Each row below holds a small network's activations on one record, seen along a few directions.
After each row come some of the record's fields: Vuna, Valez, Gaker, Mana, Kud, Mugut, Ged.
Not every record has every field; a missing one is left out.
The largest differences between rows may come from other fields.
In the rows, zero is written as 500.
Strong random noise was added to every row along 8 fixed directions; ignore it. To show where, here is one row again and again, with new noise each time:
[596 471 478 410 492 348 428 639 606 407 541 516 463 480 633 454 571 412
 522 375 417 523 448 455 444 772 460 672 605 488]
[556 351 359 513 667 465 332 528 305 587 378 758 568 673 423 425 857 683
 540 190 425 465 518 537 437 565 620 543 383 595]
[605 556 501 461 389 380 615 558 643 555 557 459 373 495 567 438 400 438
 328 569 520 477 429 354 581 555 502 462 545 621]
[529 511 443 429 552 372 433 600 501 529 541 582 497 532 622 473 665 521
 467 427 446 477 422 559 565 716 563 598 501 461]
[550 460 470 484 604 561 446 530 526 597 563 585 514 450 599 431 541 469
 361 519 362 339 425 391 564 454 518 509 512 367]
[489 541 323 619 456 455 547 356 539 639 558 355 341 468 534 254 545 621
 391 499 645 597 528 610 495 678 658 430 313 634]
[395 558 440 424 656 520 394 545 463 513 619 498 637 446 635 526 603 493
 525 533 495 370 419 705 549 585 565 533 391 220]
[455 533 387 512 572 518 526 461 428 609 546 513 543 487 531 452 571 568
 421 556 511 421 427 549 569 482 584 453 373 466]
[604 455 426 492 494 487 504 515 470 706 509 648 581 536 466 536 613 466
 443 462 391 429 519 384 620 350 534 446 484 593]
[499 535 337 550 460 446 515 410 430 744 526 516 562 572 416 491 661 578
 519 448 616 546 599 661 597 454 661 356 281 663]

[404 388 436 423 775 600 275 564 295 518 484 741 738 475 540 592 771 568
 575 412 306 308 446 701 556 486 514 601 462 231] -> (Vuna j2; Valez e8; Ged f1)
[562 420 448 459 529 541 412 468 548 563 604 548 658 397 526 577 492 312
 562 432 338 453 608 416 556 306 419 524 542 441] -> (Vuna j1; Valez e1; Gaker u2; Mana h1; Kud v1; Mugut m1; Ged f2)
[511 541 297 572 343 358 682 387 321 617 427 635 492 516 401 551 684 641
 528 534 389 766 506 446 670 608 563 562 553 867] -> (Vuna j2; Valez e1; Gaker u2; Mana h2; Kud v2; Mugut m2; Ged f2)
[643 389 427 732 455 637 440 407 488 726 480 497 459 545 466 455 555 479
 538 450 457 499 607 387 397 390 505 457 519 509] -> (Vuna j1; Valez e2; Gaker u1; Ged f1)
[520 539 540 337 363 392 398 580 733 664 671 469 640 397 529 724 552 258
 623 435 433 567 750 627 738 472 529 482 531 527] -> (Vuna j2; Valez e1; Gaker u2; Mana h1; Kud v1; Mugut m2; Ged f1)
[402 609 502 525 481 456 707 525 313 345 407 398 457 551 458 464 357 670
 417 708 653 531 318 441 490 507 477 491 496 604] -> (Vuna j1; Valez e3; Gaker u1; Mana h1; Kud v1; Mugut m2; Ged f1)
[556 382 271 679 537 438 386 401 336 673 391 615 461 571 534 313 842 692
 563 347 457 710 552 604 509 717 665 641 441 633] -> (Vuna j1; Valez e3; Gaker u2; Mana h1; Kud v1; Mugut m1; Ged f1)
[478 523 410 563 609 495 459 425 518 695 589 486 452 456 644 367 596 603
 333 635 463 480 406 675 684 559 611 446 377 389] -> (Vuna j1; Valez e3; Gaker u1; Mana h2; Kud v1; Mugut m1; Ged f1)
[452 549 646 439 582 496 499 546 446 471 471 573 461 565 402 486 457 579
 444 506 547 400 512 481 534 394 542 347 448 516] -> (Vuna j1; Valez e4; Gaker u2; Mana h2; Ged f2)
[542 545 524 558 371 532 516 408 565 786 527 585 536 421 527 606 572 433
 535 649 408 583 659 482 753 385 557 474 546 513] -> (Vuna j1; Valez e4; Gaker u1; Mana h1; Ged f1)
[506 479 489 343 485 440 703 500 475 352 422 522 595 505 346 587 328 514
 419 533 459 424 403 321 477 261 396 403 488 709] -> (Vuna j2; Valez e1; Gaker u2; Mana h2; Kud v1; Mugut m1; Ged f1)
[537 489 471 612 482 561 413 420 536 527 542 434 461 421 577 480 527 463
 661 478 468 595 619 570 473 606 490 526 554 409] -> (Vuna j1; Valez e4; Gaker u1; Mana h1; Ged f2)
[433 524 554 497 507 476 577 434 478 427 362 540 410 601 348 478 441 658
 454 435 625 553 529 452 452 491 526 460 407 727] -> (Vuna j1; Valez e5; Gaker u1; Mana h1; Kud v2; Ged f2)
[537 439 701 385 584 547 445 554 635 515 444 662 351 632 452 438 383 610
 187 429 518 253 515 360 558 306 535 289 447 543] -> (Vuna j2; Valez e1; Gaker u1; Mana h1; Kud v2; Mugut m1; Ged f1)
[490 518 519 518 565 560 422 495 535 639 576 525 429 447 599 417 561 539
 353 535 426 490 439 528 621 551 614 503 485 406] -> (Vuna j2; Valez e3; Gaker u1; Mana h2; Kud v1; Mugut m2; Ged f2)
[457 508 328 481 399 380 593 529 325 445 541 455 709 513 581 645 612 398
 724 531 505 683 388 589 459 641 435 678 552 582] -> (Vuna j2; Valez e3; Gaker u2; Mana h1; Kud v1; Mugut m2; Ged f2)
[569 428 534 469 561 434 347 620 509 557 503 644 493 642 513 524 707 539
 500 328 476 458 517 604 481 561 535 482 477 476] -> (Vuna j2; Valez e3; Gaker u1; Mana h2; Kud v2; Mugut m2; Ged f1)
[470 625 539 436 373 373 624 556 456 446 445 467 512 524 479 649 405 509
 469 638 600 499 387 520 585 535 500 474 534 564] -> (Vuna j2; Valez e8; Ged f1)
[393 497 471 493 610 601 383 510 475 423 553 498 685 332 590 556 568 402
 719 572 295 509 501 594 477 609 408 735 562 187] -> (Vuna j1; Valez e5; Gaker u1; Mana h1; Kud v2; Ged f1)
[408 574 408 484 434 439 558 455 375 613 555 480 710 482 507 708 592 438
 640 660 535 537 469 650 634 418 521 483 503 429] -> (Vuna j1; Valez e2; Gaker u2; Ged f1)
[561 522 539 487 490 515 586 509 439 546 496 540 511 567 444 544 434 500
 397 561 508 414 484 393 506 238 432 345 457 597] -> (Vuna j2; Valez e3; Gaker u1; Mana h2; Kud v2; Mugut m1; Ged f2)
[596 501 598 403 402 207 518 711 592 417 413 582 282 700 619 454 610 574
 355 323 493 622 402 447 536 863 520 651 636 751] -> (Vuna j2; Valez e3; Gaker u1; Mana h1; Kud v2; Mugut m2; Ged f1)
[415 574 477 478 578 430 487 503 382 422 466 510 481 567 564 522 639 619
 582 470 506 517 466 654 495 660 575 577 475 505] -> (Vuna j2; Valez e2; Gaker u1; Ged f2)
[522 585 487 503 444 388 686 530 393 506 320 606 352 691 376 490 490 726
 325 602 628 525 361 358 630 476 557 441 524 800] -> (Vuna j1; Valez e1; Gaker u1; Mana h1; Kud v1; Mugut m2; Ged f1)
[603 374 365 648 500 552 517 375 383 597 454 547 481 387 439 380 629 492
 559 438 214 652 588 246 457 506 385 639 637 670] -> (Vuna j1; Valez e5; Gaker u1; Mana h2; Kud v2; Ged f2)
[365 510 428 487 709 607 299 503 373 410 542 549 588 469 598 428 711 614
 586 450 455 501 502 793 454 726 578 662 432 174] -> (Vuna j2; Valez e1; Gaker u2; Mana h2; Kud v2; Mugut m2; Ged f1)
[454 516 442 450 514 395 478 568 544 368 569 343 566 418 550 535 385 376
 633 458 652 490 455 710 311 641 410 569 470 431] -> (Vuna j1; Valez e8; Ged f1)
[681 287 535 432 587 479 341 625 532 474 489 664 529 620 493 492 615 443
 449 221 408 344 483 388 370 363 392 486 541 512] -> (Vuna j2; Valez e3; Gaker u1; Mana h2; Kud v2; Mugut m1; Ged f1)
[627 510 633 621 409 512 397 461 767 583 550 429 282 515 521 302 420 448
 407 439 576 527 678 456 480 624 569 429 543 453] -> (Vuna j1; Valez e5; Gaker u1; Mana h2; Kud v2; Ged f1)
[512 570 538 393 416 482 403 500 634 658 650 468 658 527 476 672 464 349
 575 490 605 445 677 696 632 360 570 301 375 434] -> (Vuna j2; Valez e1; Gaker u2; Mana h1; Kud v1; Mugut m1; Ged f2)
[416 621 432 514 470 496 575 454 452 635 640 375 526 394 571 488 513 517
 497 665 572 547 452 683 581 576 541 472 421 431] -> (Vuna j2; Valez e4; Gaker u1; Mana h2; Ged f1)
[449 596 558 448 512 344 439 559 509 426 495 509 435 568 534 483 593 623
 521 443 624 530 428 689 532 736 561 530 481 452] -> (Vuna j1; Valez e4; Gaker u1; Mana h2; Ged f1)
[518 403 471 579 493 604 628 493 319 494 401 559 701 536 399 635 419 442
 564 605 382 454 421 248 403 187 348 511 619 541] -> (Vuna j1; Valez e3; Gaker u1; Mana h1; Kud v2; Mugut m2; Ged f1)
[662 494 621 382 389 425 509 667 630 623 534 630 451 534 555 608 467 291
 377 535 364 388 465 284 655 385 436 522 722 516] -> (Vuna j2; Valez e6; Ged f1)
[428 550 237 646 506 492 634 388 316 617 554 369 488 453 598 368 570 642
 408 667 551 570 279 597 458 592 558 554 394 539] -> (Vuna j2; Valez e3; Gaker u1; Mana h2; Kud v1; Mugut m2; Ged f1)
[686 332 534 491 526 498 224 511 608 808 535 740 400 594 521 455 822 475
 422 254 343 447 740 552 704 464 664 477 558 484] -> (Vuna j2; Valez e6; Ged f1)
[522 549 600 308 492 304 409 666 567 399 486 537 553 672 447 713 460 405
 575 332 597 447 559 575 529 436 454 426 507 565] -> (Vuna j1; Valez e1; Gaker u1; Mana h1; Kud v1; Mugut m2; Ged f2)
[443 514 399 592 512 631 524 362 447 627 596 400 598 295 580 402 463 436
 511 664 406 473 537 489 543 380 443 524 469 373] -> (Vuna j1; Valez e4; Gaker u1; Mana h1; Ged f1)
[392 494 290 468 593 453 572 466 249 472 464 420 611 570 552 493 605 624
 521 506 563 480 308 613 442 565 490 533 345 510] -> (Vuna j2; Valez e1; Gaker u1; Mana h1; Kud v1; Mugut m1; Ged f1)
[413 524 485 506 568 636 466 468 464 306 523 384 565 381 591 480 400 479
 653 541 459 481 388 557 343 597 395 618 535 310] -> (Vuna j2; Valez e4; Gaker u1; Mana h1; Ged f2)
[479 396 407 581 704 577 498 401 350 550 359 585 414 598 447 291 576 754
 244 415 466 374 373 382 447 393 548 421 381 530] -> (Vuna j1; Valez e1; Gaker u1; Mana h2; Kud v2; Mugut m1; Ged f1)
[590 567 719 281 445 337 471 720 658 478 499 595 537 609 516 704 400 350
 487 486 461 379 479 427 641 416 425 418 642 421] -> (Vuna j1; Valez e5; Gaker u1; Mana h2; Kud v1; Ged f1)
[431 522 548 418 587 499 316 540 505 499 562 516 524 559 548 541 613 530
 534 427 558 399 514 772 542 580 613 496 406 282] -> (Vuna j2; Valez e6; Ged f1)

Which values does each new row have?
[500 509 604 474 535 632 428 498 621 577 588 489 626 415 460 637 376 287
 518 543 494 324 603 480 515 232 463 360 470 377] -> (Vuna j2; Valez e8; Ged f2)
[472 506 475 532 504 524 339 453 511 785 578 574 603 542 446 608 679 516
 612 446 516 521 726 768 676 442 629 388 366 428] -> (Vuna j1; Valez e5; Gaker u1; Mana h1; Kud v2; Ged f1)
[326 614 500 565 518 721 666 359 444 494 528 334 604 289 425 543 254 427
 536 809 551 464 437 498 505 295 499 413 404 406] -> (Vuna j2; Valez e8; Ged f2)
[444 577 480 507 405 470 534 429 473 468 546 407 677 459 426 652 492 437
 751 547 633 583 586 627 499 508 476 488 468 540] -> (Vuna j1; Valez e4; Gaker u1; Mana h1; Ged f2)
[491 568 689 401 545 502 436 578 711 401 569 480 385 445 578 492 327 419
 446 495 528 406 477 455 484 554 503 472 571 337] -> (Vuna j1; Valez e4; Gaker u2; Mana h2; Ged f2)
[454 567 429 500 380 479 622 439 471 548 520 384 694 473 411 666 451 397
 653 590 644 528 611 665 501 357 499 402 416 597] -> (Vuna j2; Valez e8; Ged f1)
[622 310 570 494 607 586 293 540 415 410 326 677 516 727 350 440 640 522
 638 137 464 482 584 465 279 493 523 549 492 555] -> (Vuna j2; Valez e6; Ged f2)
[411 587 323 534 312 458 614 428 384 522 517 336 731 396 374 701 513 408
 808 609 558 688 576 587 495 451 434 513 455 643] -> (Vuna j2; Valez e1; Gaker u1; Mana h1; Kud v1; Mugut m2; Ged f1)
[649 443 540 430 344 346 548 582 628 494 490 612 427 547 507 509 525 432
 442 379 342 597 535 304 592 621 449 614 686 769] -> (Vuna j2; Valez e1; Gaker u2; Mana h1; Kud v2; Mugut m2; Ged f2)
[308 603 428 562 588 520 762 349 419 374 453 337 214 428 521 232 350 761
 166 797 649 441 212 477 562 576 567 479 411 537] -> (Vuna j1; Valez e6; Ged f1)
[561 492 377 672 398 627 541 362 480 697 580 432 568 309 576 479 476 372
 507 675 376 524 541 427 548 453 508 564 546 429] -> (Vuna j2; Valez e8; Ged f1)
[464 563 546 513 413 591 541 383 676 453 591 291 366 346 437 407 263 419
 447 628 609 480 573 506 438 420 505 431 452 464] -> (Vuna j2; Valez e6; Ged f1)
[414 624 686 309 497 451 467 642 575 280 447 456 564 562 473 670 341 433
 575 525 756 407 511 693 445 494 469 432 466 383] -> (Vuna j2; Valez e8; Ged f1)
[510 657 656 403 433 358 688 657 504 343 472 423 336 624 511 470 289 567
 328 627 731 399 278 410 449 601 459 384 514 576] -> (Vuna j2; Valez e4; Gaker u1; Mana h2; Ged f1)
[388 551 466 437 526 497 568 519 479 352 545 426 518 371 613 507 495 437
 567 668 413 513 342 549 497 671 421 682 552 375] -> (Vuna j2; Valez e6; Ged f1)
[319 528 345 651 571 624 484 306 380 740 550 469 556 401 478 478 637 577
 534 549 497 575 597 657 652 375 678 410 290 489] -> (Vuna j1; Valez e3; Gaker u2; Mana h1; Kud v1; Mugut m2; Ged f2)
[563 478 618 541 451 513 434 541 772 399 513 314 154 513 609 207 269 509
 298 453 629 471 510 401 325 697 540 427 540 433] -> (Vuna j2; Valez e1; Gaker u2; Mana h1; Kud v1; Mugut m2; Ged f1)
[444 496 530 586 629 745 413 490 445 678 544 474 615 555 539 524 406 469
 475 650 563 306 478 591 507 225 549 294 382 188] -> (Vuna j1; Valez e3; Gaker u1; Mana h1; Kud v1; Mugut m2; Ged f1)
[391 513 445 520 594 579 516 473 417 505 596 441 590 483 547 540 553 561
 500 588 556 410 417 682 491 433 511 441 376 330] -> (Vuna j2; Valez e3; Gaker u1; Mana h2; Kud v2; Mugut m2; Ged f1)
[406 640 582 420 551 480 475 558 467 550 570 492 481 606 646 601 583 529
 452 677 631 365 393 771 711 578 667 440 435 211] -> (Vuna j2; Valez e6; Ged f1)
[565 411 517 468 474 429 321 522 597 304 439 415 399 571 439 453 572 442
 717 130 554 635 675 603 245 709 494 597 523 601] -> (Vuna j2; Valez e6; Ged f2)
